M =
[[133 143 157 148 106 152 128 123 149]
 [113 136 122 135 124 135 128 124 128]
 [124 122 125 121 138 121 122 129 128]
 [136 125 119 119 132 122 137 113 129]
 [118 131 124 126 126 132 135 130 130]
 [120 128 128 127 126 126 128 126 125]
 [131 135 136 136 121 120 122 129 139]
 [130 134 124 123 123 130 124 128 130]]
Rows and columns are numbered from 1.
The entry at row 1, column 1 -> 133
Report the top-right entry.
A: 149
Report the entry at row 2, column 1.
A: 113
The entry at row 1, column 3: 157
Report the entry at row 1, column 2.
A: 143
The bottom entry of the column that holds the smallest entry -> 123
Report the entry in row 2 and column 3.
A: 122
Report the entry in the bottom-left corner.
A: 130
Report the bottom-right entry.
A: 130
Report the entry just right of the smallest entry.
A: 152
Report the entry at row 3, column 1.
A: 124
The entry just left of the smallest entry: 148
Report the bottom entry of the column that holds the largest entry.
A: 124
Report the entry just right of 137.
A: 113
